Each row below holds a small network's activations on one input, seen along a few directions.
Each table varies a few parts of the input and shows all the possible inputs, shuffled.
A made-up example of a description, with smaller parts first: values(3) and (point or line(9) or (ring(5) and line(6))).
Shared parts are said once, and a part with two or three values counts as separate values.
In the rows, zero is written as 128.

Rows:
R1: [122  79 148  71 115 136 150  95 145 136 157 141]
R2: [122 105 141 121 133 104 114 182 125 158  91 127]
R3: [129 105 153 103 108  84 101 178 142 160  99 121]
R4: [189 153  98 176 139 129 139 108 142 121 138 144]
R5: [121 111 110 142 130 106  89 173 119 168 105 132]
R6: [121 112 121 168 138 102  93 166 115 159 106 167]
R7: [ 42 229 154 117 121 142 120 135  66  54 116 115]
R8: [ 25 205 169 170 105 144 116 110  90  68 108  58]
R9: [202 147 133 110 109 114 147 116 162 130 129 100]
R10: [112  85 105 110 138 159 133  95 129 136 164 149]
R11: [189 151  90 151 131 137 133 122 152 125 140 108]
R12: [114  79 135  89 142 153 161  99 129 133 150 145]
R13: [112  85 114 136 147 150 137  88 124 126 164 183]
R14: [191 145 120 129 136 131 159 126 152 120 125 103]
What do these inputs look like to the network?
Answer: values(2) or (values(3) and line(4))
Change only the values(3) part in R2. List by row number the other rows that result.
Answer: R12, R14

Rows:
R15: [114 160 116 168 135 101 111 132 103 118 107 143]
R16: [144  78 141  96 140 123 113 149 133 171 119 121]
R17: [122 114 156 116  98  98 131 152 162 150 123 108]
R18: [145  83 119 113 119 141 125 111 143 114 178 170]
R19: [140 126 104 181 145 169 146 107 130 116 153 110]
R20: [125 147 150 104 134 137 165  71 135  82 147 106]
R21: [108 222 135 133 111 146 126 134  98  98 109 103]
R22: [199 130 101 124 153 126 148 158 133 139 125 148]
R23: [ 87 137 128 156 128 110 109 154 115 113 111 157]
R24: [ 85 114 145  72 135 156 159  89 116  96 146 108]
R25: [187 108 143 129 134 106 118 131 144 155 117 120]
R26: [ 70 183 172 122 111 132 116 143  99  96 122 129]
R27: [124  80 104  89 140 147 122 109 131 142 181 158]
R28: [102  93 139 170 137 156 137 111 136 119 158 144]
R29: [154 126 148 130 104  91 131 134 138 146 120  90]
R30: [141  90 113  90 151 120 140 153 123 168 119 173]
R31: [ 51 178 150  98 118 141 116 135  85 122 110 122]
R32: [135 163 124 104 128 159 173  85 145  78 141  93]
R33: [159 147 123 127 104 112 139 149 158 146 118  76]
R34: [157  99 129 112 137 112 142 157 144 145 122 185]
R35: [127 171  97 168 135 124 117 151 108 110 107 125]
R36: [ 84 109 125 128 135 119  88 150 115 150 108 114]
R37: [ 97 123 136 150 116 110  94 149 141 133 105 131]
R38: [130 115 119 183 131 148 144  83 123 124 138 135]
R39: [ 70 128 119 133 153 117 103 156  97 134 120 140]
R40: [189 119 114 125 139 105 146 133 125 147 111 172]
R41: [171 111  99 123 120 133 130  84 137 125 164 161]
R42: [192 129 118 126 135 128 127 146 164 156 114 107]
R43: [130 137 128 165 123 102  94 130 116 129 102 113]
R44: [179 127  79 121 128 153 136 103 151 121 172 142]
R45: [160  87 156 118 127 115 116 153 154 150 122 133]
R46: [113  97 145  96 111 108 127 152 127 163 123  92]
R47: [ 90  81 121 149 145 166 135 106 106 138 149 133]
R48: [135 157 104 162 123 124 101 145 136 129 100 100]
R49: [ 95 211 155 133 112 124 120 116  93 107 109 121]
R50: [ 99 124 156  94 114 148 165  88 143  77 138 126]
The inputs of R47 and R28 match in every part but one. If R46 is changed in the same way as R47 into R28, which row does it become?
Answer: R17
What do these inputs look like to the network?
Answer: line(4) and (values(3) or line(6))

Rows:
R51: [132  81 113 161 133 118 129 134 129 128 134 206]
R52: [167 157 115  90 118 106 114 195 112 153  89 119]
R53: [150 108  72 114 156 148 128 159 100 143 140 189]
R54: [143 135 158 135 100  73 115 171 151 146  90 137]
R55: [ 40 212 174 148  97 156  96 112  81  86 137 125]
R56: [128  70 104 172 153 137 110 151 130 140 161 160]
R57: [112  77  89 177 149 141 104 114 135 187 135 150]
R58: [145 105 109 130 169 111 121 127 105 150 150 203]
R59: [127 101 161  52 141 128 145  94 139 131 137 147]
R60: [140 122 147 146 120  98  94 186 159 153 104  93]
R61: [131 122 129 152 108  94  96 153 142 194  89  79]
R62: [ 52 175 151 157 168 139 157 143  69  79  78  80]
R63: [102  63 136 100 109 146 139  88 144 160 136  89]
R64: [196 176  87 112 135 161 160 118 137 106 137 120]
R65: [133 107 125  38 126 153 163 131 120 132 151 132]
R66: [114  77 165  83 103 127 158 105 154 113 137 148]
R67: [198 166 122 128 143 124 151  87 129 103 147 131]
R68: [105  70 155  94 127 150 137 120 172 128 153 106]
R69: [168 131  96 174 115 146 141  78 151 134 134  78]
R70: [162 152 151 104 131  75 102 161 124 156  88 133]
R71: [170 138 116 167 134 151 138 110 181 103 152  94]
R72: [173 154 129 156 117 121 164  96 168 101 152 136]
R73: [ 50 189 168 157 118 150 137 128  64  82  98 112]
R74: [ 35 185 102 125 102 120  75 111  77  63 146 106]
What do these inputs look like to the network?
Answer: line(4) or (values(4) and line(5))
Which of the alternatives is R60?
Answer: values(4) and line(5)
Start at R62 and move only the line(4) part, one step at a time. The first step leads to R73. Which rows follow, in order?
Answer: R55, R74

Rows:
R75: [224  27 148 137 115  80 143 144 192 188 109 123]
R76: [191  71  78  99 110 135 144 120 174 158 156  85]
R77: [210  37 111 169 158  85 125 161 165 185 134 208]
R78: [ 42 113 154 138 118 150 135  84 112  79 186 195]
R79: [200 103  52  76 138 133 143 136 141 143 151 180]
R80: [104 171 141 105 124  94  59 200  68 158  72 158]
R81: [ 81 146 129 162 135 100  44 198  74 172  98 150]
R82: [200  23 122 180 140  94 122 141 198 196 115 158]
R83: [ 69  98 199 104  89 153 138  65 138  75 167 105]
R84: [ 98 135 163 128  87  96  60 179 103 177  74  67]
R85: [206 103  85  53 132 124 148 136 172 149 157 118]
R86: [ 76 132 176  82 121 152 138  83 100  58 161 197]
R87: [ 45 161 128 167 155 155 130 169  73 114 111 136]
R88: [112 169 173  82 113  86  65 197 100 167  76  98]
R89: [147 244 150 139 106  93 143 126 132  72 110  83]
R90: [150 241 129 162 127 112 124 124  93  56 106 139]
R91: [ 63 143 152 130 118 137 146 146  97 111  87  42]
R92: [155 138 114  54 144 155 186  79 136 124 160 105]
R93: [ 62 135 127 171 101 101  54 179 117 192  79 107]
R94: [ 77 183 171  87 135 140 151 171  99 109  91  82]
R95: [115 101  80 142 145 180 160  58 147 141 162 110]
R96: [ 83 124 198  56 122 130 142  77 128  57 165 127]
R97: [243  55 132 113 161  84 128 160 155 166 110 211]
R98: [116 221 106 219 125 109 123 124 107  76 130 137]
R99: [ 69 185 140 110 144 149 145 172  67 101  85 143]
R100: [118 200 125 228 118 125 104  99 134  81 113  83]
R101: [238  59 154  92 140  66 149 162 192 181 113 156]
R102: [148 140  82  77 152 164 181  80 104 117 154 166]
R103: [176  87  52 134 142 152 127 141 152 162 178 180]
R104: [165  73  63 144 125 161 123 122 186 174 161 130]
R105: [135 112  80 134 176 180 152  74 103 123 178 154]
R106: [144 213 162 188  85 124 125 110 133  82 112  55]
R107: [ 37 138 126 173 143 151 125 142 104 119  91  78]
R108: [ 43  93 173 148 112 167 118  60 142  83 170 141]
R109: [140 106 107  99 121 165 180  62 141 133 160  74]
What do these inputs look like to the network?
Answer: ring(5) and (point or line(6))
The inputs of R92 and R102 match in every part but the ring(5) part. If R89 is changed in the same way as R92 into R102, which row does it become?
Answer: R90

Rows:
R110: [ 83 206 157 152 126 139 133 137 103  72 108  88]
R111: [148  84 122 144 142 111 111 148 134 175 112 166]
R112: [194 112 127 133 121  88 117 165 152 171 104 119]
R113: [193 122 120 142 137 105 126 147 145 163 105 144]
R114: [150  73 129 135 125  95 100 166 142 182 109 140]
R115: [199  95 111 108 129 151 160  88 171 130 170 125]
R116: [196 120  81 131 150 129 147 131 146 137 146 155]
R117: [ 82 199 144 143 125 133 123 119  94  83  97  68]
R118: [ 36 161 147 146 130 137 111 119  85  95 105  89]
R119: [144  44 135 111 125 143 167  73 177 138 173 139]
R120: [191  86 133 109 122 138 182  73 187 126 167 116]
R121: [195 125  99 143 148 117 138 140 139 151 122 157]
R122: [191 104 123 121 109  80 109 180 172 179  97 106]
R123: [ 80 207 138 140 107 144 127 119  97 107 105  60]
R124: [155  55 114 111 133 156 145  89 161 142 176 146]
R125: [151  81  84 133 154 135 134 132 136 148 155 176]
R126: [ 88 224 143 143 114 121 111 110  93  74 122 114]
R127: [ 43 175 156 156 109 141 111 128  84  80 121 129]
R128: [152  86 103 146 153 124 123 141 128 162 131 177]
R129: [ 33 168 142 143 112 148 113 120  87 119 114  81]
R130: [ 37 167 160 156 131 144 118 139  93  84 115 108]
R131: [130 142 156  39 126 121 154 140 111 118 122 138]
R132: [200 112  87 114 142 150 144 110 159 132 162 145]
R133: [148  67 126 123 114  88  92 182 160 190 105 126]
R134: [ 41 187 145 146 119 125  99 111  84  86 129 135]
R135: [ 88 214 154 153 105 136 126 127  94  68 117 108]
R136: [ 78  96 159  43 130 130 134 139 102 132 129 163]
R137: [157  72  90 117 146 155 130 112 148 143 168 166]
The inputs of R112 and R114 match in every part but one. If R131 is changed in the same way as R112 into R114, which row does it become?
Answer: R136
What do these inputs look like to the network?
Answer: values(2) and (point or line(5) or line(8))
Change only the line(8) part in R114. List by row number the other rows that result.
Answer: R111, R119, R124, R125, R128, R133, R137
Change only the values(2) part in R120. List by row number the other rows that result.
Answer: R119
